Each row below holds a small network's activations on one input, seen along a few directions.
In each table, some parts of the input vary, and every possible input appears once, in random order.
Descriptions start from the smaller parts, as in this example, which fits no table here: one of 8 places around a ring, together with either a single point or one of 11 places around a ring or (one of 3 separate values, together with one of 6 places along a line).
Shared parts are said once, and a part with two or three values counts as separate values.
(in the rows, 100 means zero)

Other details of the inputs shift rows strongly along two fixed directions, in all tables alike. That doesn't count.

A family of inputs:
row 1: 129; 84; 65; 115; 106; 118; 74; 137; 88; 112; 103
row 2: 109; 81; 43; 128; 109; 105; 54; 90; 66; 130; 90
row 3: 109; 123; 74; 117; 89; 122; 81; 106; 71; 82; 99
row 4: 98; 123; 85; 113; 84; 109; 96; 104; 88; 88; 96
row 5: 150; 114; 107; 88; 98; 115; 95; 123; 100; 84; 103
row 6: 148; 105; 151; 61; 90; 95; 134; 135; 142; 91; 100
row 7: 90; 118; 110; 94; 89; 82; 121; 106; 115; 102; 89
row 8: 117; 116; 84; 101; 109; 96; 88; 96; 89; 98; 88
row 9: 148; 101; 154; 62; 86; 98; 133; 131; 141; 81; 105
row 10: 114; 65; 140; 73; 86; 79; 138; 134; 162; 108; 109
row 11: 28; 122; 53; 137; 101; 67; 85; 44; 74; 102; 73
row 12: 141; 128; 54; 122; 99; 143; 61; 117; 52; 81; 106
row 13: 174; 89; 50; 119; 104; 153; 44; 151; 55; 126; 103
row 14: 19; 71; 87; 97; 117; 58; 72; 28; 93; 123; 90
row 15: 104; 122; 43; 157; 125; 153; 51; 78; 38; 112; 110
row 16: 111; 118; 125; 84; 83; 92; 128; 128; 124; 100; 95
row 17: 28; 91; 94; 143; 119; 87; 102; 24; 93; 108; 87
row 18: 61; 118; 98; 106; 94; 63; 116; 79; 110; 104; 83
row 19: 130; 113; 71; 142; 121; 168; 68; 108; 54; 106; 110
row 20: 91; 104; 115; 94; 85; 87; 114; 86; 115; 77; 97
row 21: 74; 75; 65; 121; 110; 74; 87; 86; 103; 115; 96
row 22: 143; 101; 136; 103; 103; 156; 117; 131; 112; 99; 117
row 23: 120; 105; 121; 84; 97; 91; 108; 103; 114; 84; 95
row 24: 37; 101; 80; 155; 120; 88; 80; 31; 73; 107; 100
row 25: 92; 83; 71; 98; 125; 107; 97; 125; 87; 88; 109
row 26: 86; 116; 112; 97; 82; 88; 122; 105; 114; 94; 91
row 27: 93; 81; 118; 68; 106; 105; 92; 120; 119; 107; 120
row 28: 100; 90; 165; 100; 95; 106; 136; 100; 136; 96; 119
row 29: 75; 103; 101; 102; 97; 70; 106; 61; 109; 81; 90
row 30: 130; 96; 64; 95; 117; 148; 38; 122; 52; 121; 113
row 31: 130; 98; 160; 90; 92; 130; 137; 119; 140; 100; 127
row 32: 132; 109; 151; 70; 67; 109; 141; 137; 142; 75; 114
row 33: 83; 118; 77; 109; 111; 72; 91; 75; 92; 106; 82
row 34: 170; 137; 53; 111; 112; 147; 58; 148; 50; 105; 97
row 35: 125; 74; 123; 65; 108; 115; 131; 164; 126; 82; 120
row 36: 85; 60; 80; 95; 108; 90; 90; 75; 60; 122; 102
row 37: 94; 93; 185; 47; 81; 45; 174; 103; 187; 97; 92
row 38: 95; 85; 186; 81; 87; 94; 164; 93; 169; 99; 120
row 39: 97; 122; 85; 113; 84; 110; 97; 105; 86; 88; 95
row 40: 13; 102; 104; 106; 101; 20; 122; 30; 122; 108; 66
row 41: 164; 119; 103; 91; 85; 143; 95; 146; 91; 75; 114
row 42: 130; 127; 106; 97; 81; 123; 107; 142; 100; 92; 101
row 43: 124; 51; 139; 58; 90; 100; 126; 120; 102; 115; 112
row 44: 74; 81; 112; 73; 110; 90; 95; 99; 121; 109; 119
row 45: 24; 109; 74; 125; 93; 57; 100; 31; 92; 87; 84
row 46: 167; 85; 70; 108; 100; 137; 65; 145; 79; 125; 107
row 47: 90; 87; 187; 53; 66; 59; 174; 95; 184; 72; 105
row 48: 165; 113; 128; 74; 96; 116; 109; 146; 115; 91; 99
row 49: 82; 95; 137; 119; 103; 103; 113; 81; 110; 99; 111
row 50: 41; 103; 76; 117; 112; 47; 92; 25; 94; 93; 75
row 51: 28; 80; 62; 107; 123; 73; 55; 30; 73; 127; 90
row 52: 151; 109; 126; 116; 102; 157; 95; 139; 88; 97; 127
row 53: 15; 42; 108; 89; 105; 26; 124; 17; 100; 123; 91
row 54: 56; 86; 78; 91; 119; 92; 72; 80; 94; 113; 110
row 55: 120; 94; 40; 111; 131; 141; 68; 145; 53; 89; 111
row 56: 145; 131; 79; 111; 84; 149; 80; 147; 69; 85; 102
row 57: 99; 83; 96; 81; 111; 112; 68; 97; 89; 120; 110
row 58: 140; 137; 52; 117; 108; 132; 64; 132; 53; 108; 90
row 59: 100; 105; 107; 124; 109; 127; 99; 86; 94; 105; 114
row 60: 70; 53; 171; 46; 99; 58; 174; 126; 178; 79; 112
row 61: 105; 127; 49; 123; 117; 102; 62; 92; 57; 107; 81
row 62: 29; 113; 74; 121; 109; 40; 99; 38; 95; 110; 71
row 63: 79; 113; 123; 94; 79; 81; 127; 102; 122; 93; 88
row 64: 142; 100; 155; 64; 79; 104; 134; 132; 139; 74; 105
row 65: 132; 129; 73; 107; 103; 117; 81; 128; 73; 106; 91
row 66: 38; 58; 57; 112; 117; 64; 81; 30; 49; 126; 89
row 67: 113; 66; 127; 81; 90; 82; 130; 132; 151; 109; 107
row 68: 130; 104; 131; 77; 85; 101; 122; 116; 123; 77; 103
row 69: 49; 112; 54; 128; 122; 55; 74; 31; 76; 103; 72
row 70: 120; 109; 102; 93; 94; 106; 101; 103; 100; 81; 98
row 71: 124; 58; 147; 70; 80; 79; 132; 122; 156; 121; 103
row 72: 149; 137; 77; 107; 95; 138; 81; 154; 70; 101; 96
row 73: 100; 120; 83; 110; 86; 111; 95; 99; 86; 83; 100
row 74: 88; 89; 85; 84; 115; 112; 72; 109; 93; 111; 118
row 75: 13; 83; 118; 130; 113; 64; 125; 13; 122; 108; 90
row 76: 131; 136; 53; 125; 91; 147; 66; 129; 51; 90; 99
Each input here is: one of 4 places along a line, together with either one of 3 separate values or one of 6 places around a ring or one of 10 places around a ring.
Q: Changing only the place on the line of 4 turns row 33 into row 37. The same change can be made to row 21. Which row results?
A: row 10
Q: Change only the place on the ring of 6 in row 57. List by row number the other rows that result.
A: row 21, row 25, row 44, row 46, row 53
Q: Change only the place on the line of 4 in row 75. List by row number the other rows that result.
A: row 17, row 19, row 22

A family of inputs:
row 77: 115; 123; 53; 154; 123; 143; 53; 90; 69; 111; 101
row 78: 144; 91; 101; 99; 114; 157; 88; 136; 61; 107; 121
row 79: 121; 66; 164; 56; 86; 73; 142; 118; 152; 127; 91
row 80: 148; 114; 91; 71; 120; 146; 62; 146; 72; 108; 111
row 81: 135; 67; 148; 74; 90; 78; 137; 106; 158; 105; 92
row 82: 152; 142; 81; 103; 75; 137; 86; 127; 63; 79; 96
row 83: 39; 101; 91; 84; 109; 62; 85; 58; 95; 104; 95
row 84: 160; 94; 104; 78; 72; 119; 99; 136; 95; 111; 105
row 85: 72; 77; 85; 113; 111; 49; 99; 54; 104; 127; 84
row 86: 89; 98; 174; 76; 76; 93; 146; 113; 162; 112; 108
row 87: 93; 121; 53; 153; 109; 130; 48; 89; 59; 110; 100
row 88: 102; 67; 171; 61; 79; 102; 152; 118; 137; 90; 116
row 89: 133; 115; 124; 106; 105; 129; 109; 129; 124; 116; 122
row 90: 36; 103; 107; 123; 113; 75; 99; 51; 110; 132; 90
row 91: 157; 137; 89; 110; 104; 131; 95; 130; 79; 86; 97
row 92: 51; 104; 77; 82; 98; 77; 77; 56; 87; 96; 97
row 93: 149; 137; 64; 112; 94; 134; 99; 169; 81; 74; 96
row 94: 111; 127; 81; 127; 106; 99; 94; 75; 88; 76; 81
row 95: 115; 90; 50; 142; 127; 143; 61; 83; 44; 88; 106
row 96: 125; 88; 91; 111; 119; 136; 95; 110; 72; 97; 121
row 97: 61; 130; 85; 117; 93; 71; 103; 57; 81; 92; 76
row 98: 118; 71; 162; 57; 70; 68; 143; 120; 149; 118; 97
row 99: 113; 84; 165; 47; 100; 82; 131; 110; 166; 80; 112
row 100: 109; 92; 145; 52; 107; 86; 118; 117; 142; 95; 116
row 101: 55; 98; 84; 93; 111; 69; 73; 64; 93; 90; 98
row 102: 38; 72; 61; 116; 104; 36; 111; 73; 112; 114; 76
row 103: 142; 85; 118; 96; 94; 139; 105; 135; 91; 83; 127
row 104: 139; 125; 93; 109; 83; 158; 79; 135; 85; 109; 114
row 105: 113; 123; 117; 102; 83; 90; 116; 100; 107; 73; 90
row 106: 18; 66; 73; 121; 111; 63; 122; 67; 101; 88; 98
row 107: 86; 78; 81; 114; 94; 64; 84; 71; 93; 113; 83
row 108: 32; 76; 92; 107; 91; 74; 110; 33; 88; 94; 100
row 109: 75; 119; 29; 155; 116; 125; 63; 120; 68; 109; 98
row 110: 115; 100; 95; 67; 105; 108; 102; 165; 116; 83; 113
row 111: 44; 120; 101; 112; 104; 51; 114; 40; 99; 103; 72
Q: Changing only one part turns row 107 into row 101. The same change can be made to row 85. Which row results?
A: row 100
Q: What is each input in this table made of?
A: one of 5 separate values, together with either a single point or one of 6 places around a ring
Q: List by row number the other rows that have the choice among 5 separate values in common with row 109.
A: row 77, row 86, row 87, row 89, row 90, row 104

A family of inputs:
row 112: 115; 93; 118; 99; 91; 109; 113; 113; 109; 104; 105
row 113: 67; 84; 95; 106; 111; 76; 102; 62; 99; 103; 95
row 114: 118; 108; 102; 97; 101; 114; 102; 112; 95; 83; 103
row 115: 119; 104; 117; 94; 96; 106; 113; 109; 112; 87; 104
row 116: 63; 96; 97; 119; 97; 77; 108; 63; 103; 104; 91
row 117: 111; 85; 112; 89; 93; 112; 108; 118; 104; 98; 111
row 118: 114; 108; 106; 104; 90; 113; 108; 112; 100; 94; 104
row 119: 68; 105; 92; 100; 97; 67; 108; 78; 103; 91; 86
row 120: 122; 103; 112; 92; 90; 97; 110; 118; 114; 101; 97
row 121: 122; 93; 116; 94; 101; 108; 108; 110; 109; 98; 104
row 122: 109; 114; 25; 138; 127; 139; 39; 106; 34; 114; 101
row 123: 104; 106; 120; 92; 93; 98; 106; 97; 113; 104; 100
row 124: 65; 97; 102; 105; 104; 76; 97; 61; 103; 111; 91
row 125: 122; 109; 106; 92; 90; 100; 107; 120; 108; 94; 97
row 126: 66; 83; 87; 103; 111; 79; 95; 65; 94; 98; 97
row 127: 105; 109; 25; 132; 125; 138; 38; 109; 36; 108; 104
row 128: 62; 101; 102; 107; 93; 79; 116; 72; 104; 92; 93
row 129: 115; 112; 105; 99; 99; 115; 103; 123; 109; 96; 106
row 130: 121; 91; 99; 83; 96; 104; 97; 126; 100; 100; 103
row 131: 123; 96; 109; 90; 93; 100; 107; 119; 111; 105; 97
row 132: 115; 96; 119; 82; 98; 109; 103; 112; 107; 108; 107
row 133: 76; 96; 98; 113; 106; 79; 103; 65; 104; 98; 92
row 134: 115; 96; 108; 82; 99; 114; 92; 116; 98; 103; 110
row 135: 66; 93; 97; 112; 109; 80; 101; 77; 110; 109; 94
row 136: 114; 115; 110; 93; 94; 110; 98; 107; 102; 98; 102
row 137: 67; 87; 88; 102; 103; 66; 101; 71; 100; 109; 88
row 138: 109; 91; 100; 102; 98; 112; 101; 108; 92; 105; 106
row 139: 119; 108; 105; 102; 101; 116; 100; 123; 108; 103; 106
row 140: 99; 112; 119; 85; 93; 98; 109; 102; 109; 92; 101
row 141: 107; 111; 109; 93; 99; 110; 109; 124; 111; 90; 106
Q: Changing only one part turns row 116 into row 139. The same change can be made to row 117. Which row results?
A: row 127
Q: What is each input in this table made of?
A: one of 5 separate values, together with one of 6 places along a line
Q: Change only the choice among 5 separate values in row 119. List by row number the other rows that result.
A: row 114, row 128, row 140, row 141
Q: Change only the choice among 5 separate values in row 121. List by row number the other rows that result.
A: row 112, row 124, row 131, row 135
